Each row below holds a small network's activations on one input, seen along a few directions.
Each table varies a few parts of the input and shows all the possible inputs, shuffled.
A made-up example of a description, with smaller parts first: values(2) and (point or line(9) or (line(4) and ring(5))).
Shared parts are said once, and a part with two or three values counts as separate values.

Other details of the inputs shift rows strongly along two fixed directions, in all tables alike. That doesn't count.

Table:
r1: [  3  18 -10 -12  27  -9 -46 -20  -3  18  36 -10]
r2: [ 16 -34   3  62 -12  -1  39  -5  22  12 -13 -23]
r3: [-47   5  30 -29  -8   1  52 -11 -21 -24  -8  75]
r4: [-39  -1  24  19   2   3  20 -18 -15   4 -28  37]
r5: [ -7 -48  16  29 -33 -12  35   8   0  11 -53   5]
r6: [-54   9  11   2   1  23  24 -22 -31   6 -14  34]
r7: [  3 -23  17  19  -8 -21  60  -7   6   2 -42  -4]
r8: [  7 -21 -11  47   9  -6  33  -6  47 -18 -33 -22]
r9: [ 19   6 -29 -37 -12 -11 -58  17 -12  26  23 -39]
r10: [ 27  44  -5 -41  24  -7 -74   1 -32 -17  -3  -4]
r11: [ -2  20 -21 -29  -5  14 -37  18  14  16  48 -12]
r12: [ 24  43   0 -39  19 -19 -54   2 -35   9   5   8]
r13: [-24  33  -3 -64   4   4 -23 -10 -41   3  21  18]
r14: [ 18  39   1  -9  13  10 -54   3 -29   4  45   9]
r15: [-21 -37  15  52 -22   2  31   1  10  12 -32   7]
r16: [ 28 -34  -5  20   7 -31  44   8  42  15 -27 -41]
r17: [ -2  27 -26 -56  -6   1 -45  23 -10   5  57  -2]
r18: [ 38  22 -15 -31  22 -19 -51   0   1 -15   9 -40]
r19: [ 22 -17  -6  38   8 -22  35   5  62  18 -18 -33]
r20: [ -5 -20  10  43  12   3  59 -14  22   5 -23   6]
r21: [  0  -9  30   1 -30   2  39   3 -34 -13 -29  37]
r22: [ -2  48  12 -22  26  11 -25 -25 -39  -5  35  34]
r23: [-63   5  25   6 -28  41  31  -6 -49  -7 -16  62]
r24: [-50   5   9   1   1  24  31 -29 -27   3  -5  31]
r25: [-31  15  32   6 -19  32  51  -7 -31 -31   7  84]
r26: [  2 -30  14  13   1  -1  58  -3  20 -29 -50  -8]
r27: [ -5 -51 -13  13 -26  -1  48  19  30  18 -19 -38]
r28: [ 21 -30  -6  69  -7  -1   3  12  32  -4 -40 -46]
r29: [-50  -4  26 -17 -39  29  35   0 -59  -7 -35  61]
r30: [ 26  24 -18  -5  10  12 -47   9   9 -26  37  -7]
r31: [  0  21  -8  -9  28 -11 -53 -13  -5  21  26  -9]
r32: [-13  37 -26 -41  32  14 -51 -10 -11  17  52  -3]
r33: [-48  -1  30   0 -22  29  42  -9 -24 -24  10  81]
r34: [ 29  42  -5 -49  21  -9 -66  -2 -30 -21   7  -7]
r35: [-11  29  14 -40  -3  18 -28   5  -9  -8  51  44]
r36: [-43  -2  40 -38  -3  11  54 -15 -31 -21 -13  68]
r37: [ 17 -42 -39   8   7 -31  13  15  58  40 -16 -85]
r38: [ 11 -18  -1  37   7  -3  35   0  56 -16 -36 -25]
r39: [ 18  15 -37 -42  11 -27 -61   6   0  36  13 -51]
r40: [ 23 -32 -24  31  13 -37   2   8  83  36  -4 -63]
r41: [-39 -22  -2  41  -7   2  38  -9   9  23 -47  -9]
r42: [ -1 -50  -3  48  -8   2  33   1  39  17  -4 -19]
r43: [ 23 -40   4  44 -23  -7  21  15  12 -13 -65 -29]
r44: [  4  23 -18 -58  -9   3 -53  11 -29  11  46 -14]
r45: [ 24  29 -16 -34  22 -15 -36   7  11 -27  19 -11]
r46: [-17   5  20  23  10  24  30 -30 -16 -33 -26  24]
r47: [-30 -31 -12  11 -14 -13  63   5  30  10 -30  -8]
r48: [-36  18  32  -1  14  44  40 -28 -31 -49 -16  68]
r49: [-23 -18  18  -9 -26   0  41   9  -2 -15   2  42]
r50: [ 36  15 -21  -1  22  17 -56   6  12 -14  40 -29]
r51: [ 16 -35  -1  55  -5   5  42   4  33  11  -7 -17]
r52: [-27 -32  -2  18 -18 -10  41  -3   0  24 -66 -10]
r53: [-42   1  40 -31 -11   4  45 -23 -41 -18 -19  64]
r54: [-29   8  38  14 -14  50  35 -23 -46 -52 -11  64]
r55: [-13  27 -33 -24  18  -2 -36  -2  10  17  38 -10]
r56: [ -6  26 -24 -34  10  27 -54   4 -15  14  64  -3]
r57: [-31  44  -5 -51  12  17 -22  -4 -10   3  36  29]
r58: [-39  25  41   9   6  24  42 -27 -48 -17 -18  73]
r59: [  4 -17   1  60   9  -5  17  -6  26  -7 -56 -30]
r60: [ 18 -57  -4  17 -17 -21  33  18  42  16 -12 -40]
r61: [ 32  27 -13   8  10  -7 -63  15  -4  17  32 -22]
r62: [ 15  13  -7 -41  12 -29 -48  -3 -13  17   8 -11]
r63: [-13  23  12 -23   2  20 -37 -15 -38  -4  50  36]
r64: [ -7  -1  33  -9 -26  21  26   0 -44 -46 -36  43]
r65: [-11  28 -17 -21   3  20 -58   2 -29  18  45  -4]
r66: [ 53 -34 -19  39 -13 -37 -11  26  31  31 -32 -64]
r67: [ 25 -46   3  25 -16   0  42  16  31 -23 -34 -33]
r68: [ -2  13 -23 -11   1  15 -45  -3 -13  20  47 -20]
r69: [ 48  25 -19 -12  11 -10 -52  23  33  14  54 -31]
r70: [  1 -41   1  29  -8 -33  24  -1  20  26 -61 -23]
r71: [ 13 -40 -48  45 -13 -14   2  21  65  37   7 -72]
r72: [ -5  52   4 -28  23   5 -20 -11 -20 -12  39  46]
r73: [ 38   0 -19 -34   0 -28 -64  15   6  20  43 -44]
r74: [ -2  18  16 -51 -14   0 -37   2 -48  -6  21  37]
r75: [ -3 -27  14  60 -12  22  34  -3   5 -22 -40  -3]
r76: [-12   5  25 -11 -23   8  48  10 -19 -27   4  57]
r77: [ 31  27   0 -41   0   5 -51   8 -27 -32  27  -7]
r78: [ 32  19 -14 -28   2  -3 -39  21   6 -31  31 -11]
r79: [ 27  41   0 -47  17 -21 -47  -1 -32   5  15   4]
r80: [ -8   0  24  11 -15  33  34   4   8 -42 -11  35]
r81: [ 24 -44 -22  56  -2 -22 -16   9  47  39  -2 -66]
r82: [ 36  29 -25   5  40  -8 -74  -5  11   0  16 -49]
r83: [ -8  -3  35 -19 -19  17  50   6 -29 -25  -1  51]
r84: [ 55  14 -18 -25   3 -26 -55  18   1  13  40 -44]
r85: [ 21 -41 -29  44  24 -29   0  -3  68  39  -2 -67]
r86: [  5 -15   3  58   7 -18  28  -4  23  20 -42 -21]
r87: [ 42 -24 -29  26  10 -51  16  17  65  23  -9 -61]
r88: [-54  10  27  -7   0  16  43 -23 -19 -20  -2  79]
Each input here is: values(2) and line(4) and line(11).
Changing only the line(11) part turns r7 into r72. The same change can be made to r18. Which row results?
Answer: r8
Changing only the line(11) part turns r37 into r41. The same change can be made to r26. Which row results?
Answer: r59
Change only the values(2) part in r33. List by row number the other rows that result.
Answer: r88
A walk changes only the line(11) part. It starts at r5 and steps to r74. List the rest of the walk in order.
Answer: r73, r60, r49, r35, r33, r42, r63, r81, r15

Table:
r89: [-24  10  30  18  -1  29  37 -20 -34 -39 -43  44]
r90: [-36  61  -5 -53  20  32 -53 -17 -49   3  54  44]
r91: [ 21 -22 -34  38  10 -20 -18   9  62  44  25 -59]
r92: [ 42  29 -22 -41  21 -21 -74  11   3  -8  12 -39]
r93: [ -5  -8  33  20  -6  -5  36 -16 -24 -15 -51  27]
r94: [ 53 -24 -23  60  14 -29 -17  14  61   8 -12 -67]
r95: [ 53  20 -12 -25  15 -26 -43  16   9  -4  19 -27]
r96: [-19 -10  -7  -5  -1  11  21  -2  12   5  24   5]
r97: [ -6   2  33  -3 -24  26  13   7 -50 -36 -20  46]
r98: [-64 -25  19  -2 -24  14  76 -11  -7  -3 -39  41]
r99: [ 19 -40   8  44  -6  -1  53   1  33 -25 -40 -22]
r100: [-16  42  -7 -62  -9  23 -68   8 -52   7  69  31]
r101: [-10 -28  -5  10 -15 -15  46   7  32  24  -4  -8]
r102: [-10  -7  -8   1   5 -19  -9  -7   5  40   6 -16]
Changing only one part turns r99 into r96. The same change can be made to r97. Which row results?
Answer: r100
What do these inputs look like to the network?
Answer: values(2) and (point or ring(6))
A walk changes only the ring(6) part. It starts at r91 and steps to r90. List the rest of the walk in order.
Answer: r102, r98, r101, r96

Table:
r103: [ -5   2   0 -30 -29   2 -44  13 -46  23  12   4]
r104: [ 17 -47 -18  -3 -24 -34  32  26  43  14 -43 -58]
r105: [-13  18  45   7 -25  41  -3  -9 -74 -43 -21  68]
r106: [ 33  -6 -18   0  13 -16  -5   7  40  14  54 -30]
r107: [-15  43 -12 -53  17 -25 -54   1 -19  29  26  18]
r108: [ 28  16  -8  30  28 -27 -31   0  30   2 -18 -27]
r109: [-15  12 -26   7  26  22 -29 -13  20  19  45 -23]
r110: [ 23  -5  12   1  -3   2  17  10   3 -50 -39  -1]
r111: [ 28 -43 -13   1  -3 -50  25   4  37  39 -16 -55]
r112: [-34  17  23  29  19  32  33 -36 -36 -24 -39  33]
r113: [ 17  42 -18 -64   5  18 -51  23  -3 -29  73  10]
r114: [-31  24 -21 -42  20  -3 -44 -22 -28  30  20  -6]
r115: [  3 -29 -22  57   4 -13  27  11  75  29  -3 -28]
r116: [ -2 -29  49  39  -5   1  94 -20  -7 -39 -62  36]
r117: [-35 -16  27  22 -42  49  34   6 -35 -12  11  58]
What do these inputs look like to the network?
Answer: values(3) and (point or line(4))
A walk changes only the line(4) part. It starts at r110 and steps to r116. List the rest of the walk in order.
Answer: r108, r112
Change only the values(3) part in r114. List by row number the other rows that result.
Answer: r109, r112
